These are the activations of a small neural network, seen along a few directions. Each row is one input.
Each table varies a few parts of the input and shows all the possible inputs, shuffled.
Descriptions start from the smaller parts, as in this example, which fits no table here: line(4) and (point or ring(9) or (values(3) and ring(5))).
Shared parts are said once, and a part with two or three values counts as separate values.

Other details of the inputs shift rows strongly along two fixed directions, in all tables alike. That doesn't count.

Rows:
row 1: [  4  -9 -17 -10  -1  -6  16  -5  -7  -1   4  -7 -19  -9  16]
row 2: [ -1  12  17   1  14   6 -23  11  16  -6  -8  22   9 -23 -14]
row 3: [ 12  -7  -7  -8 -12   3  -8  -4  15  27  -6  13  23  59 -30]
row 4: [ 11 -30 -24   1  -6   9  13  -7  -2  10  17 -23   3  48  33]
row 5: [ -7  23  10  -6  21  -2   3  -1 -18 -20  -5  -6 -11 -52  23]
row 6: [-18   3  26  11 -19  -6 -20  33  11 -20  -8  36   2 -34 -48]
row 7: [  3  -8 -11  -9   6  -9  15   2  -1  -6   2  -5 -19  -1  25]
row 8: [-13  19  25  11   8   2 -16   3   9 -11  -6   8  15 -18 -22]
row 9: [  4 -18 -33 -11  -3  -6  13 -11  -3  15   2 -19  -4  49  36]
row 10: [  3 -18 -15   2 -21 -12  -2  -3  16  31  -2  -7  11  73 -11]
row 11: [ 11  -7   9  11 -17   7 -18   7  20  27  -5  19  21  34 -47]
row 12: [  9 -11 -15  -7   4  14   4 -10 -10  -1   7  -7  -2  -7  21]
row 13: [ -5  -5  -2   8  14  10   4  -2  -6 -15  13 -15  -3 -17  35]
row 14: [  8   3   8  -5  -9   0 -19   3  23  18 -14  22  26  43 -44]
row 15: [ -4  22  30  13  -5   4 -20   4  11   4 -12  22  22 -10 -55]
row 16: [ 10 -12 -35  -9  -7  -2  17 -14 -14  15   3 -19  -6  36  30]
row 17: [ -5   3  -5   2   0  -3  11 -12 -21  -8   7 -24  -9 -22  22]
row 18: [ -7   5   1   3   6  -5  10  -4 -15 -13   4 -24 -10 -14  30]
row 19: [  8  -1  -5  -8 -12  -7  -7  -4   6  20 -11   7   9  20 -25]
row 20: [ -6  21  34   8  -5 -10 -22  13  13   9 -15  18  12 -10 -51]
row 21: [-11  17  14   7  10  10   3 -12 -20 -23   5 -10   2 -49   7]
row 22: [ -4  13  33   8  -6 -14 -14  19  21   7 -10  25   0 -13 -52]
row 23: [ -1  -8  12   7 -17 -17 -12  14  33  23  -8  21   4  38 -45]
row 24: [-11  22   9  -2  25   6  -4  -4  -8 -27  -2   0   1 -41  20]
row 25: [ -1 -11 -11   1  -7  -7  18  -5  -8  -2  11 -15 -18  -7  14]
row 26: [ -6  26  25  -3  13  -8 -14   9   2 -13 -18  12   0 -41 -13]
row 27: [ -5  13  10  -5  18  -6   8   7  -7 -19  -2   4 -22 -51  15]
row 28: [  4  -5 -17  -6   2  -5  17  -2  -7  -1   3  -4 -20  -6  19]
row 29: [  4 -19 -25  -1  -7   8  19 -17 -12  11  16 -26   6  52  27]
row 30: [  8  -7 -11  -7  10  13   4  -3  -7  -2   8  -5  -1   0  26]
row 31: [ -5   8  -5   6   3  -2  12  -8 -21  -7   5 -22 -10 -19  25]
row 32: [ -4  -1  -3   3   5   6  10 -10 -11 -11   9 -20   4   7  23]
row 33: [ -1  -6 -11   5  -5  -6  19  -2  -8  -1  10 -13 -20  -4  17]
row 34: [ -4  16  31  11  12  10 -15  11   2 -12  -1  10   7 -43 -16]
row 35: [-11  11  18   6  11 -10   9   8  -4 -23   3  -6 -21 -46  14]
row 36: [  8 -13   3   6 -14   9 -10  -1   9  17   2   5  14  19 -25]
row 37: [ -3 -22 -12  -5 -23  -5  -9  21   7  -1  -3  29  -2  22 -23]
row 38: [ 14 -14 -26  -7 -16   7   3 -13   5  27  -1   2  17  66 -10]
row 39: [  9  -5 -16  -3   7  15   5  -6  -9  -1   6  -5  -3  -4  24]
row 40: [ -2  -8 -14  -7   8 -10  12   1   3  -4   2  -2 -19   1  27]
row 41: [  4  11  20  -1  12   7 -20  12  12  -7  -9  20   9 -23 -16]
row 42: [  3  -1 -15  -9   3  10   9 -18 -15  -5   5 -10   3  -3  18]
Each input here is: values(2) and (point or (line(4) and line(5))).
Changing only the values(2) part turns row 3 into row 29. The same change can be made to row 16. Which row results?
Answer: row 31
Changing only the values(2) part turns row 32 into row 14. The same change can be made to row 6. Which row results?
Answer: row 37
A walk changes only the line(4) part. It starts at row 11 and steps to row 15. List the rest of the walk in order.
Answer: row 31, row 33
Change only the line(5) part in row 13. List by row number the other rows that result.
Answer: row 4, row 11, row 34, row 36
Change only the values(2) part in row 27. List by row number the other rows that result.
Answer: row 22
